These are the activations of a small neural network, seen along a few directions. Each row is one input.
Each table varies a few parts of the input and shows all the possible inputs, shuffled.
A made-up example of a description, with smaller parts first: one of 8 places around a ring, together with either a single point or one of 9 places along a line or (one of 3 separate values, together with one of 4 places along a line).
Shared parts are said once, and a part with two or three values counts as separate values.

Other details of the inputs shift rows strongly along two fixed directions, in all tables alike. That doesn't count.

Rows:
x1: [ 19  -1  -3   2 -27  -9  11   9  -5  22  -6  -2 -13]
x2: [-14  -5   6   2  26   8 -16  -7   9 -10   8  -3   3]
x3: [ 19  16 -11   1  -5  -5   4   5  -8  -1 -15   3  18]
x4: [ 19  10  -7  -5  -4  -8   5  -7  -8   8 -10  -5  18]
x5: [-16 -26  11  16 -16   7  -4  23  14  16  18   2 -55]
x6: [-17  -8   8   2  -3  -5   2  15  -1  16  16   9 -20]
x7: [ 17  16  -7   1  -4  -4   2  -2  -7   7 -15  -5  18]
x8: [-19  -3   3  -7  13   3  -6 -12   3 -15  11   5   1]
x9: [ 25   2   9   2   2   2  -4  -5  -1  -8 -13 -14  13]
x10: [ 16   6  -9 -10  -8  -4   6 -10  -1  -1 -14  -8  15]
x11: [-14 -20  10  11   1   6  -5  17   3  -3  14   8 -25]
x12: [-22  -2   2  -5  17   5  -2 -15   6  -7   9  -1   6]
x13: [-16  -8  -5   4  24   9 -13  -6   2 -13   8   6   5]
x14: [-19  -2  -1  -7  14   4  -6 -16   2 -14  11   5   3]
x15: [ 15  16 -10   1  -4  -4   1  -4  -6   9 -14  -4  17]
x16: [ 21  -1   3  12 -40  -7  16  35  -6  17  -6   7 -28]
x17: [-16  -8  -8   3  23   9 -14  -8   2 -11   7   6   5]
x18: [-22 -13   6   2  -8   4   4   2   9   8  15   2 -27]
x19: [ 18  17  -1   0  -3  -4   3   2  -8   5 -15  -5  19]
x20: [ 16  16  -4   0  -2  -5   2   0  -6   6 -14  -5  18]
x21: [ 19 -14  16   6 -47  -4  18  21  -2   8   0  -1 -41]
x22: [ 17  16 -14   1  -4  -4   3   3  -7   0 -13   4  18]
x23: [ 16   6  -6 -10  -7  -5   7  -8  -2  -3 -13  -9  16]
x24: [ 19   5  -5  -7 -10  -1   4 -17  -5  -9 -11  -6  11]
x25: [ 13   6 -11   7 -19  -4   6  14  -4  10  -8   8  -7]
x26: [-21  -2   6  -6  18   5  -2 -13   6  -8   9  -1   6]
x27: [-23 -13   6  -2  -6  -1   3  14   9   5  14   5 -26]
x28: [ 18  10  -3  -6  -2  -9   5  -5  -8   7 -10  -4  18]
x29: [-18  -2  10  -5  15   5  -1 -10   5  -8   9  -1   5]
x30: [-16  -9  -1   4  24   8 -13  -3   2 -14   8   6   4]
x31: [-14  -5   3   3  24   8 -16  -9   8  -8   8  -3   2]
x32: [-20  -1   3 -10  16   0  -3  -3   5  -7   9   2   6]
Each input here is: one of 4 places along a line, together with either one of 2 separate values or one of 6 places along a line.
Question: Start at x24 and move only the place on the line of 6, one step at a time. The first step leads to x18. Which rows follow, in order?
Answer: x10, x1, x15, x25

Rows:
x33: [  8 -15  12   9 -36   1  14  22   4   7   0  -3 -38]
x34: [ 22   9   4  -6  -8  -4   8  -9  -5   0 -15 -12  17]
x35: [-19 -18   4   5   3   2  -5   8   4   5  17   7 -23]
x36: [-21   2   0  -5  22   2  -8 -14   3  -1  10   2   9]
x37: [-20  -2  -6  -3  21   8 -10 -14   6 -13   7   2   8]
x38: [-27  -4  -2  10   9   2  -9  17   6  13  15  13 -20]
x39: [ 11 -15  15  11 -46  -5  18  27   2  25   3  -4 -48]
x40: [-28  -5  -4   2  -3  -3   1  15   1  12  18  18 -22]
x41: [ 27   6  -5  -3  -8   2   4 -12  -2  -9 -18 -11  16]
x42: [ 25  -2   6   2 -31  -4  14  10   0   8 -12 -10 -15]
x43: [ 30   5   0  -4  -3  -3   4  -8  -7  -6 -16 -10  21]
x44: [ 25  17 -15  -6  -8  -8   8  -9 -12   2 -18  -2  25]
x45: [-29   9  -5  -7  22  -1  -6  -3  -1  -5  12  14  13]
x46: [-22 -14   9   2   9   3  -5   7   4  -1  16   7 -15]
x47: [-21  -3   4  -2  26   7 -12  -9   3 -16  11   5   7]
x48: [ 12  -9   6  18 -41  -5  12  39   1  28   0   3 -45]
x49: [ 31  18  -4   1  -5  -4   4   1  -8   1 -23  -8  25]
x50: [-25 -10   5   3   2   1  -2   3   6  11  18   5 -22]
x51: [ 31   4  -3  -4  -3  -3   3 -10  -8  -4 -17 -10  21]
x52: [-22 -13   7   3  -4   1   0  10   9   7  15   4 -27]
x53: [-23  10  -8  -7  20  -3  -5  -4  -2  -4   9  13  15]
x54: [-20  -3   1  -1  26   7 -13 -10   3 -15  11   5   6]
x55: [ 27   8  -4  -6  -9  -3   5 -10  -3  -1 -17 -12  16]
x56: [-16  -2   2  -1  24   6 -11 -10   3 -16   9   4   9]
x57: [-24   6 -10   3  28   3 -15  -3   2   1   8   9  11]
x58: [ 24   6  -2  -3  -7   1   6 -10  -2 -11 -17 -11  16]
x59: [ 27  19 -12  -7 -10  -9   9  -6 -12   1 -19  -2  26]
x60: [ 26   6  -3  -3  -8   1   5 -11  -2 -11 -18 -11  17]
x61: [ 23   9   1  -7  -8  -3   6  -8  -3  -5 -17 -13  16]
x62: [ 31   4  -1  -4  -3  -3   4  -9  -8  -5 -17 -11  21]
x63: [-22  -9  11   2  -1   1   1   7   6   9  16   4 -22]
x64: [ 12 -17   8   9 -45  -4  15  25   4  22   1  -4 -47]
x65: [-15  -3  -4  -1  24   6 -14 -13   2 -13   9   4   8]
x66: [-15  -2  -2  -1  24   6 -13 -12   2 -13   8   5   8]
x67: [-24   8  -4   2  29   3 -13   1   3  -1   9   9  12]
Question: Changing only one part turns x50 into x34. The same change can be made to x37. Which row results?
Answer: x33
Question: What do these inputs look like to the network?
Answer: one of 5 places along a line, together with either one of 2 separate values or one of 5 places around a ring

Rows:
x68: [ 13  -3  -2   1  -4   2   1  -1  -5 -13  -5   2   4]
x69: [  8   3   1  -7 -11  -5  11  -3  -6  -3  -3   1   4]
x70: [ 37  16  -3  -6  -3  -3   4 -21  -8  -3 -23 -17  34]
x71: [-28  -1  -5  -9  25   1  -8 -14   6  -1  13   3  10]
x72: [ -8 -21   9  13 -37   2  10  28   8  15  12   6 -56]
x73: [ 13  11  -6   2 -17  -8   9  14  -8  16  -9   4   1]
x74: [  0 -17   8   7 -30  -1  10  22   0   5  10   8 -40]
x75: [ 20  20 -13  -2   6  -5  -2  -3 -10   1 -17   0  30]
x76: [ -4 -14  14   7 -29  -3  11  19   3  23   9  -1 -40]
x77: [-29  -8  -1  -3  16   3  -8  -5   7   3  17   5  -8]
x78: [ 16  -5  15   5 -26  -4  11  18   1  10  -3  -7 -21]
x79: [-37  -5  12  -4  22   3  -7   3   8  -2  20   6  -6]
x80: [-29  -5  -6  -4  30   5 -15 -14   7  -7  14   4   7]
x81: [-24   7 -10   5  28   2 -14   4   0  -1  10  15  10]
x82: [ 29  -7  -3   6 -21   0   5   5  -2   6 -13  -9  -9]
x83: [ 22  -6   4  10 -15   2   2   5  -2   4  -8  -8  -9]
x84: [-32   2  -4  -7  27   6 -10 -15   7 -11  14   7   8]
x85: [-32   4  -4 -10  23   3  -6 -15   6  -9  12   6  10]
x86: [14 -2  7  4  2  4 -3  3  0 -8 -8 -7  5]
x87: [12  0  8  0  1  1  0  2  0 -5 -7 -8  5]
x88: [-30   5  -6   3  18  -2  -8   9   1   9  14  16  -2]
x89: [ 40  13  -3  -3  -4  -2   2 -17  -8  -5 -25 -18  30]
x90: [ 28  15  -6 -12  -1  -4   7 -20 -11 -15 -19  -6  35]
x91: [ 4 -2 -4  4  0  6 -3 -3  2 -9 -4 -1  0]
Question: What do these inputs look like to the network?
Answer: one of 4 places along a line, together with either a single point or one of 5 places along a line
Question: Changing only the place on the line of 4 turns x75 into x81. The same change can be made to x80. Which row results?
Answer: x82
Question: Which other rows agree with x84 in the place on the line of 4? List them by row number.
Answer: x70, x77, x78, x88, x90
Question: Which other rows agree with x79 in the place on the line of 4? List them by row number.
Answer: x69, x71, x73, x76, x85
